Each row below holds a small network's activations on one input, seen along a few directions.
Each table varies a few parts of the input and shows all the possible inputs, shuffled.
Descriptions start from the smaller parts, as in this example, which fits no table here: one of 5 places around a ring, together with either a single point or (one of 2 separate values, together with one of 4 places along a line) or one of 11 places around a ring.
Shared parts are said once, and a part with two or three values counts as separate values.
(in the rows, 128 means zero)

Other details of the inputs vary at random and push rows far along two fixed directions, the same in every table; ignore that.
To show where, the next rows are all for the same input, with only those details redrawn:
[159 144 133  71 160 111 131 121  84 128 120]
[ 86 119 130 146 136 114 139 103 153 145 127]
[133 104 169 144 159 103 116 157 195  95  29]

Table:
r1: [170 136 140  78 150 101 129 141  84 120 121]
r2: [107 157  65  95 108 110 162  76  38 182 231]
r3: [171 135 100 100 132 106 142 137  86 130 112]
r4: [173 144 144  79 119 129 121 177 117 105 111]
r5: [ 92 127 147 164 143 117 121 111 151 123 132]
r6: [112 115 123 167 117 142 124 104 152 122 138]
r7: [146 100 179 152 150  93 111 174 201  78  26]
r8: [172 140 114 131 145 113 123 145  96 116 109]
r9: [173 149 141 100 122 130 112 169 120  98 121]
r10: [ 89  96 139 145 111 134 126 115 146 145 148]
r11: [103 118 112 166 110 105 144 120 141 137 136]
r12: [109  96 113 148  95 131 141 123 154 141 129]
r13: [104  96 130 154 100 126 130 122 153 130 143]
r14: [172 144 122 124 121 139 112 167 124 119 102]
r15: [171 155 109 109 155 113 135 122  79 110 128]
r16: [177 144 134 105 144 102 122 142  92  96 130]
r17: [ 99 106 137 159 111 137 119 111 142 129 156]
r18: [174 146 121  75 112 137 131 170 106 124 112]
r19: [141 110 185 160 185 115  96 161 215  64  13]
r20: [105 125 102 152  85 142 141 143 156 146 123]
r21: [174 131 113 118 140 111 129 148  96 128  95]
r22: [178 123 101  82 119 128 138 140  83 132 126]
r23: [161  90 188 153 153 135  98 169 209  70  16]
r24: [112 109 118 165 102 132 132 120 146 120 147]
r25: [114 161  99 108 126 114 144  82  45 158 231]
r26: [ 95 133 142 155 109 142 119 138 157 129 151]
r27: [ 89 143 136 154 128 155 123 117 162 128 146]
r28: [111 170 108 104 115 143 134  99  70 155 227]
r29: [ 88  99 139 145 112 134 127 108 149 138 151]
r30: [168 138 179  96 162 141  94 173 143  82  86]
r31: [103 144 103 172 109 155 128 121 145 150 141]
r32: [104 135 115 162  92 136 129 137 152 131 151]
r33: [172 134 106 107 115 143 125 174 119 137  85]
r34: [105 179  81 104 144 125 148  56  34 164 236]
r35: [105 125 119 153  88 136 133 146 157 136 133]
r36: [109 127 107 163  92 144 130 143 153 152 126]
r37: [187 140 141  79 161 143 113 126  90 102 117]
r38: [114 166  62 131 130 130 149  70  43 178 213]
r39: [164 140 112  75 141 103 142 129  73 139 130]
r40: [ 88 123 126 134  97 145 140 137 155 153 133]
r41: [105 142 127 162 110 149 121 129 161 126 136]
r42: [186 138 107 106 145 146 121 126  83 127 120]
r43: [ 91 109 151 152 130 144 112 104 149 126 148]
r44: [ 84 101 152 137 131 142 116 106 150 140 145]
r45: [101  92 127 139 106 139 138 121 154 148 123]
r46: [112 104  89 158  98 143 142 118 139 164 127]
r47: [180 126 123  52 137 130 136 134  75 130 134]
r48: [ 86 119 130 146 136 114 139 103 153 145 127]
r49: [181 133 144  80 144 132 114 133  85  99 138]
r50: [114 116 112 170 115 142 132 110 149 125 134]
r51: [ 92 134 126 170 140 116 132 102 141 130 135]
r52: [110 116  91 171 116 117 143 122 138 154 111]
r53: [164 136 174  68 157 140 110 166 125 102  95]
r54: [172 153 124 108 130 141 118 155 113 108 107]
r55: [120 111 111 178 108 142 125 121 142 138 132]
r56: [168 144 157  54 149 144 122 160 110 116 100]
r57: [ 98 127 136 171 133 108 129 115 148 119 139]
r58: [ 83 127 141 136 104 141 131 137 151 145 150]
r59: [171 147 116 112 140 106 134 135  85 105 137]
r60: [179 133 127  87 126 128 117 130  77 107 160]
r61: [110  98 122 160  98 126 135 130 156 128 126]
r62: [175 133 134  89 139  94 130 146  93 111 117]
r63: [ 91 139 139 153 122 153 121 122 158 133 143]
r64: [ 88 103 139 131 123 146 132 104 149 151 136]
r65: [176 142 177  88 179 150  98 170 146  81  70]
r66: [ 80 130 143 136 110 142 132 131 157 138 153]
r67: [ 86 121 145 147 140 116 128 104 149 138 136]
r68: [165 139 118  80 148  99 139 129  86 128 117]
r69: [116 100 110 170 102 138 131 129 148 147 117]
r70: [174 143 144  62 132 136 130 169 116 111  95]
r71: [ 99 116 150 149 145 153 111  98 156 124 129]
r72: [101 134 116 175 133 114 135 104 140 124 138]
Question: What do these inputs look like to the network?
Answer: one of 3 separate values, together with one of 4 places along a line, together with one of 6 places along a line
Question: Changing only the place on the line of 4 turns r15 into r59. The same change can be made to r51. Which row results?
Answer: r25
Question: Changing only the place on the line of 4 turns r48 into r67. The same change can be made to r47. Which row results?
Answer: r29
Question: Which other rows does r64 become when the choice among 3 separate values takes its other values? List them by row number.
Answer: r48, r56
Question: Which other rows does r47 become when the choice among 3 separate values takes its other values? List them by row number.
Answer: r68, r70

Table:
r73: [143 140 133  98 151 118 126 113  98 122 135]
r74: [158 113 175 122 164 106 107 166 169  79  47]
r75: [155 142 122 115 136 132 125 133 104 121 130]
r76: [ 93 122 110 160 107 126 143 112 146 152 147]
r77: [144 138 135  97 151 126 125 112  98 126 131]
r78: [156 145 117 108 134 127 125 135  99 127 133]
r79: [ 89 110 126 162 104 133 129 112 159 144 141]
r80: [144 138 142  94 153 128 126 117  98 128 131]
r81: [102 123 127 160 114 139 123 117 146 136 148]
r82: [153 146 116 102 126 124 131 136 102 132 133]
r83: [140 143 139  96 145 122 125 129 106 121 142]
r84: [107 118 116 162 124 131 133 114 145 134 135]
r85: [ 90 119 140 148 131 117 132 109 150 134 142]
r86: [ 92 128 112 152 109 141 139 113 138 146 153]
r87: [ 96 118 114 166 111 122 141 114 145 145 144]
r88: [143 138 121 100 126 132 130 141 104 135 129]
r89: [ 96 128 116 158 109 126 134 125 141 144 140]
r90: [ 85 129 131 158 129 128 128 106 152 132 144]
r91: [155 133 118  96 132 127 133 136  99 132 129]
r92: [ 96 125 118 143 109 142 135 113 136 142 154]
r93: [152 134 116 104 138 125 126 128  90 136 132]
r94: [137 146 135  99 146 137 126 118 100 133 147]
r95: [148 123 132  99 128 134 123 135 108 127 133]
r96: [180 114 166 123 143 123 107 185 180  73  27]
r97: [148 129 128 107 127 126 125 127  96 126 141]
r98: [150 132 122 105 129 123 129 125  95 123 138]
r99: [157 134 119 103 139 128 125 122  94 124 139]
r100: [150 137 116  97 128 122 135 131  97 140 133]
r101: [155 135 114 108 137 124 131 126  94 132 136]
r102: [100 128 115 148 111 133 137 127 142 144 142]
r103: [116  93 151 184 124 123 122 157 218 100  51]
r104: [152 140 125 107 130 127 129 134  99 118 137]
r105: [ 93 113 118 159 112 135 138 117 153 141 135]
r106: [169 117 158 127 138 118 111 185 176  91  36]
r107: [ 89 119 140 145 133 126 133 108 148 140 142]
r108: [100 116 117 150 110 129 133 111 148 139 140]
r109: [173 116 160 132 141 123 112 182 178  80  33]
r110: [147 127 123  96 129 133 130 127 103 126 135]
r111: [155 140 130 102 129 130 124 136  94 122 141]
r112: [ 86 116 114 167 107 124 139 112 142 152 146]
r113: [153 144 118 107 129 122 131 137  99 126 135]
r114: [105 117 120 162 117 125 136 118 147 132 133]
r115: [ 92 128 113 163 111 132 127 117 143 148 144]
r116: [ 93 132 134 143 135 123 127 114 141 130 147]
r117: [139 142 141  95 146 129 125 129 109 125 140]
r118: [ 97 120 128 150 109 142 129 121 148 140 145]
r119: [123 108 146 174 126 123 122 154 189 100  72]
r120: [156 142 125  94 125 133 124 131  96 131 144]
r121: [148 130 121  95 130 128 133 136 101 136 126]
r122: [144 144 136 102 149 135 122 124 107 122 129]
r123: [105 110 132 161 119 133 122 119 152 132 131]
r124: [106 131 114 151 118 135 129 111 133 136 157]
Question: What do these inputs look like to the network?
Answer: one of 2 separate values, together with either one of 6 places around a ring or (one of 4 places along a line, together with one of 5 places along a line)
Question: Changing only the choice among 2 separate values turns r120 into r79. The same change can be made to r102. Which row results?
Answer: r91
Question: Changing only the choice among 2 separate values turns r114 into r119. The same change can be made to r105. Which row results?
Answer: r86
Question: Start at r80 and move only the place on the ring of 6, one step at a time. The first step leads to r77. Which rows follow, in order?
Answer: r73, r74, r85, r107

Table:
r125: [179 165 126 104 142 131 123 166  95 111 110]
r126: [ 62  84 115 237 104 121 130 102 197 136 114]
r127: [ 74 107 117 173 103 125 143 133 193 151 108]
r128: [188 133 116  99 138  96 132 143  93 114 100]
r129: [ 93 140  73  97  97 125 168  76  54 198 231]
r130: [ 84 127  74 103  97 142 161  63  43 197 247]
r131: [133 106 207 161 193 104 103 157 225  45  12]
r132: [147 140 180  65 190 110 109 121 102 116 117]
r133: [182 153 109 100 143 111 129 147  92 120 101]
r134: [181 123 146  78 136 153 112 142 104 109 118]
r135: [193 134 129 104 144 141 108 137  96 103 120]
r136: [ 55 110 140 178  84 151 124 121 197 141 150]
r137: [167 151 134  72 128 139 124 163 106 121 108]
r138: [ 55 118 126 221  93 142 125 122 196 131 157]
Question: What do these inputs look like to the network?
Answer: one of 2 separate values, together with either a single point or one of 6 places around a ring
Question: Changing only the choice among 2 separate values turns r137 into r125. The same change can be made to r129. Which row results?
Answer: r128
Question: Which other rows does r138 become when the choice among 2 separate values takes its other values? List them by row number.
Answer: r136

Table:
r139: [ 79 135  97 181  92 128 134 101 140 151 187]
r140: [ 79 132  91 181 106 145 148 106 140 158 156]
r141: [130  96 153 176 151 105 124 135 190  88  62]
r142: [148 159  95  61 118 124 143 118  45 171 198]
r143: [134 112 133 171 114 134 118 156 168 106  82]
r144: [125 117 143 177 128 121 117 170 196 108  63]
r145: [ 82 122  95 187  91 138 133 107 139 142 185]
r146: [132 170 131  41 151 130 134 110  33 153 208]
r147: [ 71 128 128 171 118 166 123  80 147 153 188]
r148: [143 168  80  52 120 130 151 102  45 167 193]
r149: [233 126 147  49 136 123 114 184  86  84  85]
r150: [ 71 146  93 177 109 134 145  97 150 161 156]
r151: [194 154 176  67 184 116 108 174 101  77  85]
r152: [ 75 118 111 165  83 128 143 106 149 161 175]
r153: [124 122 167 157 147 113 115 139 184  85  64]
r154: [116 101 142 185 142 110 112 133 180 115  71]
r155: [123 111 174 131 146 115 117 143 177  96  69]
r156: [122  86 158 156 148 108 130 136 189  99  66]
r157: [152 154 125  49 138 165 119  97  55 149 197]
r158: [199 119 140  64 169 108 113 146  79 116  84]
r159: [ 76 112 106 164  80 146 146 102 136 167 164]
r160: [209 129 131  55 146 130 131 176  85 108  77]
Question: What do these inputs look like to the network?
Answer: one of 2 separate values, together with either a single point or one of 4 places along a line or one of 6 places around a ring
Question: Changing only the choice among 2 separate values turns r159 into r143. The same change can be made to r148. Which row results?
Answer: r150
